These are the activations of a small neural network, seen along a few directions. Each row is one input.
Each table varies a few parts of the input and shows all the possible inputs, shuffled.
A made-up example of a description, with smaller parts first: one of 3 separate values, together with either a single point or one of 9 places along a line or (one of 5 places around a ring, together with one of 6 places along a line).
Shared parts are said once, and a part with two or three values counts as separate values.
In the rows, zero is written as 128.

Other details of the inputs vary at random and push rows far along two fixed directions, the same in every table; ignore that.

Rows:
R1: [130 158 131 120 108  94  87  66  85 144 119 119]
R2: [129 168 137 109 111 120  78  83 125 119 100 105]
R3: [113 150 116 118  91 124  87  70 142 106  92 102]
R4: [110  28  89  50 143 122  23 137 107 133 130  98]
R5: [121 158 104  80  99 106  98  64 117 128 136 112]
R6: [148  70 147 135 175 152 160 203 126 135 151 152]
R7: [121 167 127 190 134 115 204 151 131 145 156 157]
R8: [120 170 103  86 107 102  81  80 127 111 137 102]
R9: [125  29 129 108 154 154 105 175 125 148 118 132]
R10: [137  31 128  75 140 144  31 140 115 116 102 102]
R11: [130 155 125 112  95 121  85  72 142  94  99 101]
R12: [131 170 107  84 107 104 104  76 124 113 142 113]
R13: [116 150 124 112  88 128  92  66 129 126  93 114]
R14: [115 202 139 190 126 136 225 144 152 142 145 161]
R15: [129 174 130 134 119  92  84  90 100 127 124 114]
R16: [125  58 124 146 155 164 157 204 156 124 135 138]
R17: [125 178 141 120 118 116  86  91 114 126 111 114]
R18: [141 149 130 104  93 123  95  63 134  97 100 108]
R19: [126  11 116 108 140 156 107 165 141 123 118 128]
R20: [152  71 136 152 175 128 163 201 113 136 165 152]
R21: [132 154 133 111  92 130 109  68 126 122 102 117]
R22: [146 197 142 177 118 145 230 140 170 104 144 151]
R23: [135 196 145 177 122 142 235 137 160 132 142 154]
R24: [105 158  95  88  96 105  93  68 124 131 131 112]
R25: [117 206 126 208 134 111 215 153 142 135 157 150]
R26: [144  12 127 123 153 165 157 192 148 119 138 141]
R27: [115 171 132 158 122 116 163 125 122 146 130 143]
R28: [116 173 131 155 122 135 157 128 150 130 119 128]
R29: [121  71 129 153 172 138 152 214 124 145 146 144]
R30: [139  34 143 125 174 158 146 204 117 151 147 151]
R31: [137  76 138 147 176 136 151 216 124 133 152 143]
R32: [144  37 137  72 156 121  36 141  76 140 114 115]
R33: [145 203 147 175 129 140 228 144 163 118 144 151]
R34: [128 166 138 117 109 105 104  78  94 144 113 123]
R35: [112 179 135 160 129 130 153 131 135 137 127 134]
Each input here is: one of 5 places around a ring, together with either a single point or one of 6 places along a line.

Rows:
R36: [141 146 152 140 141 159 183 158 167 108 136 134]
R37: [129 132 115 160 126 139 179 154 176  99 146 136]
R38: [124 122 126 145 123 134 146 134 158 104 125 118]
R39: [100 163 121 113 101 141 112  93 148 126 109 107]
R40: [137  42 128 131 152 130  86 139  94 142 134 140]
R41: [139  21 103 109 150 150 104 174 156 106 151 126]
R42: [142 167 155 154 138 150 195 156 153 119 117 149]
R43: [110 132 130 152 127 147 169 164 143 151 120 147]
R44: [114 126 108 135 122 138 143 134 167 111 135 128]
R45: [113 192 100 119  85 117 105  51 161 106 126 112]
R46: [154 134 121 135 127 125 202 149 133 114 161 145]
R47: [136 177 122 119  89 126 103  75 144  91 114 106]
R48: [122  46 123 124 177 109  91 202  91 135 162 139]
R49: [151  66 138 134 147 138  98 140  91 134 136 140]
R50: [148  75 126  50 128 145  29  94 130 110 116 104]
R51: [145 204 136  85  96 106 127  52 122 117 125 117]
R52: [116  87 111 123 177 125 114 200 107 171 152 125]
R53: [105 173 120 124  96 120 107  72 150 112 104 104]
R54: [125 130 107 135 131 118 203 145 144 131 160 150]
R55: [127 153 138 144 100 105 109  87 116 136 102 120]
R56: [136 207 138 103  96 130 106  60 150 101 109 112]
R57: [140  57 108  94 136 114 123 139 114 125 142 129]
R58: [130 175 110 104  86  89 117  53 120 112 126 109]
R59: [148 105 154  99 141 132  64  90  86 144 116 134]
R60: [117 129 106 105 119 130 164 133 136 139 152 132]
R61: [142  69 134 119 137 145 104 159 118 114 102 123]
R62: [151  84 163 128 156 148 141 174 123 147 125 144]
R63: [120 132 124 113 101 112  68  77 114 116  77 106]
R64: [124 131 107 136 128 119 200 147 150 125 163 143]
R65: [ 89 227 120 122 108  92  93  83  94 147 137 124]
R66: [122  69 110 129 183 110 105 196 107 159 150 124]
R67: [111  69 108 108 140 165 124 173 158 128 138 128]
R68: [150 121 133  54 120 115  84  79 100 128 120 118]
R69: [146 155 152 186 132 136 192 144 126 130 145 143]
R70: [149 136 116 150 124 151 178 151 173  92 161 136]
R71: [131 180 137 172 146 108 174 172 112 119 173 150]
R72: [138 155 137 170 125 146 195 152 156  98 126 133]
R73: [114 142 132 132 105 110  99  90 116 148 100 121]
R74: [146 136 167 141 146 140 146 128 117 144 130 139]
R75: [113 142 126 141 124 137 124 105 108 159 134 144]
R76: [126 179 116 139 133  79  96 106 102 140 129 107]
R77: [144 157 145 178 121 135 191 158 143 119 124 147]
R78: [140 164 153 151 139 154 196 151 161 110 124 140]
R79: [147 152 127 161 160 108 154 177 113 136 156 126]
R80: [121 124 127 161 137 127 141 121 117 147 141 152]
R81: [151  47 115  55 122 117  53 111  91 116 125 102]
R82: [ 99 139 119  94 101 136  71  79 124 131  85 100]
R83: [147 156 150 181 122 133 192 154 135 129 133 145]
R84: [101 165 122 120 102 136 113  97 129 137  90 120]
R85: [108 179 101 104  90 138 104  70 158 120 129 112]
R86: [124 135 128 169 129 137 185 150 160 105 124 133]
R87: [116  50 135 128 157 155 120 172 110 168 136 136]
R88: [134  23 132 130 152 136 107 188 122 134 113 136]
R89: [ 97 198 120 130 119  80  90  91  96 136 138 126]
R90: [135  89 130  79 109 132  34  89 114 102  92  86]
R91: [116  68 101  42 117 121  54  94  93 150 118 110]
R92: [116  23 130  96 146 149  71 168 103 170 111 125]
R93: [115  13 118 109 159 152  98 181 134 126 112 121]
R94: [117 124 136 160 135 126 145 126 122 150 132 136]
R95: [145 166 162 159 135 143 193 156 148 130 122 155]
R96: [133 189 154 153 162 116 176 170 118 131 170 158]
R97: [106 175 121 131  97 115 108  76 131 124  85 117]
R98: [115 127 129 151 123 125 144 140 138 138 110 140]
R99: [123 191 141 153  95 100 109  48 107 134 108 115]
R100: [148 176 145 150 173 115 169 174 123 146 156 137]
- Changing only one part turns R75 into R80. The same change can be made to R85. Which row results? => R45
- Describe the family of inputs behind these rows. => one of 5 places along a line, together with either one of 2 separate values or one of 11 places along a line
- Which other rows agree with R69 in the place on the line of 5? List them by row number. => R46, R47, R49, R61, R70, R71, R72, R77, R79, R81, R83, R90
- Which other rows does R52 become when the choice among 2 separate values takes its other values? List them by row number. => R65
- Which other rows does R57 become when the place on the line of 5 takes its other values? List them by row number. => R46, R54, R68, R91
- Which other rows agree with R58 in the place on the line of 5? List them by row number. => R37, R38, R40, R41, R48, R55, R57, R63, R76, R86, R88, R99

Rows:
R101: [134 146 117  81 111 126 100  73 143 112 137 115]
R102: [141 182 124 130 114 113 195 135 141 107 145 136]
R103: [138 190 150 217 116 128 240 122 157 126 136 162]
R104: [135 149 149 195 122 134 207 130 141 124 129 162]
R105: [114 195 111 137  96 102 122 102 134 109 109 100]
R106: [153  56 143 145 158 158 178 208 151 124 117 134]
R107: [131 184 147 131  96 120 136  83 137 107  81 119]
R108: [120  41 109 104 149 127  86 191 122 116 119 113]
R109: [137 137 119 111 102  98 104  73  92 126 137 130]
R110: [ 91 137 109  83 100 124  85  69 107 181  97 113]
R111: [131 163 143 147  83 115 107  54 105 124  93 129]
R112: [133 167 121 135 128 145 207 136 174 103 171 152]
R113: [150  84 143 194 148 150 208 180 142 137 142 158]
R114: [124  53 110 176 156 133 161 205 126 134 163 144]
R115: [ 91  21 109  53 132 144  49 136  90 181 102 124]
R116: [107 186 113 121 100  93  98  86 131 105  99 103]
R117: [118 172 117 171 133 112 196 165 167 111 137 129]
R118: [ 93  74 115 105 143 144 141 155 128 182 126 142]
R119: [114  78 107 123 148 147 113 163 165 115 143 122]
R120: [141  17 118  83 148 114  70 132  84 134 142 132]
R121: [113 172 129 129 129 110  69 113  98 140 122 108]
R122: [135 176 146 119  95 114 111  69 134 113  74 106]
R123: [134 192 124 102 103  96 142  84 127 106 123 119]
R124: [ 89 219 117 164  99 138 232 119 149 170 138 151]
R125: [143  31 142 101 142 150  99 176 120 118  93 123]
R126: [ 81 145 115  92 104 125 110  82 114 172 103 130]
R127: [147 199 122 191 120 110 246 124 143 128 178 158]
R128: [143  20 133  84 140 173  60 137 137 123 102 111]
R129: [142 211 139 119 127 104 121  88 104 142 142 123]
R130: [135  95 144 159 148 183 204 185 183 108 140 158]
R131: [116  94 115 194 156 124 195 195 143 126 166 160]
R132: [143 180 126 131 124 107 196 129 149 112 145 132]
R133: [119  95 113 195 148 128 194 199 139 127 167 159]
R134: [119  64 106 145 156 167 156 211 169 114 163 133]
R135: [151  51 119 144 156 134 180 191 115 135 180 154]
R136: [117 186 109 125  99  95  98  86 132 114 100  92]
R137: [111 141 102 101 105 127  56  77 143 114 113  93]
R138: [135 212 142 116 120 105 120  92  99 134 142 133]
R139: [128  85 130 161 190 139 144 227 128 149 160 139]
R140: [116  64 107 143 156 165 155 211 170 110 161 142]
R141: [109 164 130 114 125 104  43 101  91 137 112 110]
R142: [137  45 112  49 131 146  53 122 119 114 137 116]
R143: [118  45 129  87 173 117   9 157  87 151 118 106]
R144: [153  79 118  96 148 123 140 165 127 122 141 120]
R145: [140 185 119  92  93  99 117  75 114 111 118 103]
R146: [133 182 114  90  90 129 109  59 137 108 137 110]
R147: [133 161 141  81 133 101  63  83  83 137 128 121]
R148: [139 212 140 118 120 107 121  92  98 138 144 124]
R149: [150  60 114 114 163 164 175 192 163 119 178 142]
R150: [136  36 162  82 164 144  23 144  81 146  92 121]
R151: [133 202 167 146 123 122 116  86 117 140 100 128]
R152: [132 140 137 110  94 158  94  78 144 110  97 110]
R153: [147  31 141 103 142 153 101 176 119 122  95 114]
R154: [138  96 142 160 140 186 202 190 179 108 141 157]
R155: [130 138 140 109 104 149  94  73 153 112  95 114]
R156: [142  37 158  86 156 149  23 148  76 151  95 112]
R157: [139 154 160 114 125 127  57  82  94 147  87 109]
R158: [138 202 146 210  97 131 221 106 141 124 130 151]
R159: [144  91 141  90 169 119  87 149  95 148 148 129]
R160: [112 137 111 144 112  91  85  82 112 130 121 115]
R161: [132 204 166 145 113 128 115  92 109 134 100 132]
R162: [116 130 106 133 106  93  61  71 101 134 114 103]
R163: [140 208 126 180 114  99 227 101 141 125 169 156]
R164: [112 105 111 162 155 159 190 200 185 106 165 149]
R165: [105 213 135 147 128 101 102 102 114 132 124 124]
- Changing only one part turns R155 into R130. The same change can be made to R122. Which row results? => R107
- Changing only one part turns R115 into R124. The same change can be made to R141. Which row results? => R121
- Describe the family of inputs behind these rows. => one of 5 places around a ring, together with either a single point or (one of 3 separate values, together with one of 4 places along a line)
- Which other rows does R140 become when the choice among 3 separate values takes its other values? List them by row number. => R142, R154
- Which other rows does R132 become when the place on the ring of 5 takes its other values? List them by row number. => R102, R123, R144, R145
- Which other rows agree with R129 in the place on the ring of 5? List them by row number. => R106, R110, R113, R127, R128, R136, R137, R139, R144, R149, R157, R162
- Which other rows does R131 become when the place on the line of 4 takes its other values? List them by row number. => R116, R164, R165

Rows:
R166: [137  73 146  85 100 148  57  79 125 101  86 107]
R167: [102 166 144 216 136 133 190 148 120 170 122 165]
R168: [179  23 152 118 165 179 139 194 143 117 136 138]
R169: [ 77 217  80 114  49 109 122  35 161 128 103 110]
R170: [109   7 122 136 135 185 143 200 165 141  97 143]
R171: [145  98 154 102 125 118  48 102  60 146  91 111]
R172: [134 181 118 161 138 106 205 160 112 139 180 147]
R173: [106 156  92 145 118 144 220 136 184 114 155 133]
R174: [125 155 109 142 111 136 213 135 175  94 174 143]
R175: [155  94 107  53 120 122  53  86 117 114 141 101]
R176: [102 123  97  95 143 100   9 138 123 100 120  77]
R177: [132  30 159 154 182 142 129 208 101 178 126 147]
R178: [128  53 143 163 189 157  91 245 150 104 116 118]
R179: [156  94 115  54 129  93  59  90  97 112 134 110]
R180: [121 149 136 171 115 169 214 132 182 114 108 138]
R181: [145 190 133 133 147 115 199 151 129 123 183 157]
R182: [171  88 157  80 126 119  57  87  95 111  87 113]
R183: [ 98 241 118 132  95  67 114  44  96 162 134 114]
R184: [ 87 174 102 187 139 107 189 148 122 170 168 163]
R185: [150 246 174 121  97 110 111  40 101 120  97 127]
- Describe the family of inputs behind these rows. => one of 2 separate values, together with either a single point or one of 9 places along a line
- Changing only the choice among 2 separate values turns R173 into R180. The same change can be made to R184. Which row results? => R167
- Which other rows does R181 become when the choice among 2 separate values takes its other values? List them by row number. => R185
